Each row below holds a small network's activations on one input, seen along a few directions.
Each table varies a few parts of the input and shows all the possible inputs, shuffled.
A made-up example of a description, with smaller parts first: one of 5 places around a ring, together with either a single point or one of 11 places around a ring or (one of 2 separate values, together with one of 6 places along a line).
Shared parts are said once, and a part with two or three values counts as separate values.

Other details of the inputs vary at random and push rows far along two fixed directions, the same in every table; ignore that.

Table:
r1: [-3,22,-1,-25,-12,20,-13,-3,-4,-19,23,17]
r2: [-17,-9,16,1,-29,-4,1,19,-31,-30,13,38]
r3: [-15,-27,9,10,-27,-4,3,28,-35,-11,10,-45]
r4: [7,-7,1,-8,10,-6,-5,-6,1,11,5,-53]
r5: [-9,11,1,18,14,-16,5,-6,18,6,-42,-35]
r6: [5,11,-10,-2,30,22,0,-18,4,36,19,30]
r7: [12,23,-17,-4,27,-22,7,-22,20,-6,7,32]
r8: [16,-11,-1,26,18,-10,5,-11,38,31,-51,-29]
r9: [2,-4,8,-26,-16,6,-11,4,-33,-20,47,17]
r10: [-2,-3,-9,3,1,-39,11,9,10,-22,-30,-32]
r11: [-6,-14,10,21,-5,-24,7,10,4,1,-30,-33]
r12: [7,8,-11,-20,-10,-9,2,-1,1,-42,-3,32]
r13: [10,-3,-1,-8,14,5,-9,-8,-5,17,27,28]
r14: [9,-4,2,12,5,-4,3,-6,23,8,-44,-36]
r15: [3,-12,3,14,-1,-20,1,5,-3,7,-8,-41]
r16: [5,8,-11,-40,-22,-4,-7,10,-10,-45,32,19]
r17: [-3,6,4,26,17,1,10,-6,15,21,-15,50]
r18: [2,35,-6,5,26,2,-2,-29,14,9,4,28]
r19: [-4,-28,5,20,-10,7,5,17,3,6,-31,-33]
r20: [-1,-23,7,-15,-35,-2,-9,30,-19,-16,9,-53]
r21: [3,22,3,0,9,-2,1,-17,-2,1,14,26]
r22: [-1,22,1,-6,0,17,-3,-15,6,-17,-11,32]
r23: [-1,9,8,-30,-30,16,-10,9,-20,-28,32,16]
r24: [-24,-18,4,4,-28,5,6,26,-39,-10,12,-44]
r25: [10,-11,-16,-16,15,-26,0,-3,12,-9,5,-52]
r26: [-8,13,4,-31,-10,16,-13,-5,-30,-31,45,7]
r27: [13,12,-6,22,35,-7,1,-26,26,41,-4,45]
r28: [-9,16,12,-1,-12,-4,4,0,-13,-24,1,33]
r29: [-12,-19,1,15,-9,18,10,11,1,9,-28,-29]
r30: [-2,-25,2,0,-19,10,-4,28,-8,8,1,-45]
r31: [18,7,-8,9,45,12,-1,-26,24,52,8,36]
r32: [-2,8,-6,-5,3,31,0,-2,4,22,14,28]
r33: [-30,-1,11,2,-27,15,11,17,-35,-24,14,33]
r34: [12,-19,-3,29,19,-8,3,-5,37,36,-51,-24]
r35: [17,5,-5,-1,15,9,-8,-8,23,31,6,38]
Each input here is: one of 5 places around a ring, together with either a single point or one of 6 places along a line.
Question: The inputs of r6 and r33 match in every part but the place on the ring of 5. If r26 is changed in the same way as r6 into r33, which row does it become?
Answer: r5
Question: List by row number the other rows that have the place on the ring of 5 in common with r7.
Answer: r3, r15, r18, r21, r24, r27
Question: List by row number the other rows that have the place on the ring of 5 in common with r23.
Answer: r1, r16, r20, r30, r32, r35
Question: Which other rows does r34 become when the place on the line of 6 takes its other values? List them by row number.
Answer: r8, r14, r19, r22, r29

Table:
r36: [-16,-14,9,2,-23,-1,3,18,-31,-20,13,-7]
r37: [0,1,-3,16,13,-16,7,-3,19,9,-28,-4]
r38: [7,12,-4,-7,12,25,-5,-12,10,16,7,30]
r39: [-7,-4,0,-22,-26,11,-7,12,-17,-32,10,-23]
r40: [-1,-6,0,11,6,-18,3,1,5,2,-20,-51]
r41: [-10,1,6,4,-14,7,4,7,-18,-10,12,40]
r42: [1,9,4,6,12,5,-1,-13,0,14,9,29]
r43: [-9,-15,9,-7,-34,-2,0,23,-18,-37,-8,-11]
r44: [13,4,-6,-13,20,3,-8,-13,6,19,30,22]
r45: [11,7,-7,-27,-2,-4,-8,-3,-13,-16,40,16]
r46: [3,15,-1,0,11,16,0,-12,7,17,7,29]
r47: [6,-10,1,20,5,1,6,1,19,21,-31,-4]
r48: [-4,-11,0,13,4,-23,8,6,3,1,-23,-47]
r49: [6,11,-5,5,17,-5,-1,-12,26,15,-18,-18]
Question: The inputs of r36 and r48 match in every part but one. If r47 is changed in the same way as r36 into r48, which row does it become?
Answer: r43
Question: What do these inputs look like to the network?
Answer: one of 2 separate values, together with either a single point or one of 6 places along a line
Question: Which other rows does r46 become when the choice among 2 separate values takes its other values? List them by row number.
Answer: r49
Question: Which other rows does r40 become when the choice among 2 separate values takes its other values? List them by row number.
Answer: r42

Table:
r50: [-6,-2,0,-18,-19,2,3,8,-11,-28,9,1]
r51: [-11,-12,5,15,3,-8,7,12,1,12,-14,-9]
r52: [-3,3,1,12,-3,-4,-1,-1,10,5,-19,-20]
r53: [6,-14,-8,-1,6,-6,-2,1,13,5,-11,-22]
r54: [6,-8,-8,-7,11,-6,-5,0,7,8,-7,-17]
r55: [0,19,-3,-10,-3,6,7,-9,-1,-18,14,61]
r56: [0,-6,3,-10,-18,-1,-3,8,-25,-5,29,-6]
r57: [-9,-10,13,-1,-20,3,-2,16,-16,-10,10,5]
r58: [8,13,-6,6,23,20,4,-23,18,21,-1,39]
r59: [1,-7,-8,2,6,-10,2,1,0,15,6,-31]
r60: [-5,-2,7,-13,-12,-5,-6,6,-23,-22,25,-16]
r61: [-11,2,-1,-11,-19,11,-4,9,-11,-20,9,-4]
r62: [16,7,-5,8,18,-3,-2,-19,24,13,-7,39]
r63: [3,-11,-6,14,4,-14,4,6,5,0,-16,-8]
r64: [-7,-9,11,15,2,-9,3,8,1,13,-15,-3]
r65: [-5,4,8,-14,-6,-6,-7,2,-20,-26,25,-10]
r66: [4,14,6,-6,-2,26,-3,-14,-8,-5,21,56]
r67: [2,13,-9,-3,14,8,-4,-7,15,14,-10,-3]
r68: [-9,1,1,-14,-3,-5,-3,5,-20,-26,25,-14]
r69: [5,0,1,8,0,-13,7,-2,13,0,-21,-17]
r70: [6,-1,0,-1,2,-8,3,-5,17,2,-18,-21]
r71: [-7,3,-5,10,1,-1,2,0,10,4,-16,-15]
r72: [6,1,1,-9,6,-6,-1,-4,12,3,-13,-21]
r73: [-2,-2,0,11,12,2,5,0,14,19,-6,13]
r74: [4,13,-6,-13,1,9,1,-9,-14,4,39,51]
r75: [-2,-9,5,1,-21,-8,-2,15,-21,-27,5,9]
r76: [5,-8,3,8,2,2,-2,5,14,18,-8,-17]
r77: [-19,1,3,2,-21,-1,3,14,-21,-24,0,1]
r78: [16,17,-2,3,19,21,-2,-22,14,21,1,37]
r79: [-3,-6,4,-10,-17,-3,-4,8,-25,-11,27,-13]
r80: [-19,-9,9,3,-15,6,5,10,-28,-17,3,9]
r81: [-3,-1,5,-11,-12,-4,-6,5,-22,-14,26,-9]
r82: [17,8,-5,-2,19,2,-6,-21,24,14,-1,41]
r83: [-4,3,7,1,-21,-10,7,13,-18,-28,-2,6]
r84: [8,5,-7,4,14,16,2,-10,10,17,-6,4]
r85: [3,7,-1,-3,4,5,-8,-2,10,8,-12,-21]
r86: [8,2,-7,0,11,9,-1,1,15,21,-1,4]
r87: [-8,1,1,0,-18,-9,10,15,-17,-29,-2,5]
r88: [6,-13,-8,7,5,-9,1,1,12,4,-14,-12]
r89: [2,-1,-5,-10,9,-6,2,-1,12,4,-14,-25]
r90: [2,-9,-3,6,5,4,2,6,14,17,-7,-17]
r91: [-7,10,3,-3,-1,21,3,-10,-12,-8,17,58]
r92: [-7,4,4,17,-1,-10,3,0,5,4,-23,-12]
r93: [8,24,-4,2,15,11,-5,-22,25,15,-4,37]
r94: [9,-4,0,2,3,5,-4,6,12,19,-7,-19]
r95: [-8,-7,9,16,4,-2,4,-2,-5,10,-20,-8]
r96: [0,-5,-6,1,10,-10,1,-1,2,10,4,-33]
r97: [1,-9,4,-19,-15,-1,-11,10,-19,-20,14,-6]
r98: [-2,-7,7,13,4,4,3,-5,2,11,-15,-11]
r99: [-1,-3,-6,1,14,-12,0,-2,3,6,2,-34]
Question: What do these inputs look like to the network?
Answer: one of 2 separate values, together with either one of 5 places along a line or (one of 4 places along a line, together with one of 5 places around a ring)
Question: The inputs of r75 and r63 match in every part but the choice among 2 separate values. If r65 is changed in the same way as r75 into r63, which row does it become?
Answer: r68
Question: Which other rows does r90 become when the place on the line of 4 takes its other values? List them by row number.
Answer: r51, r73, r86
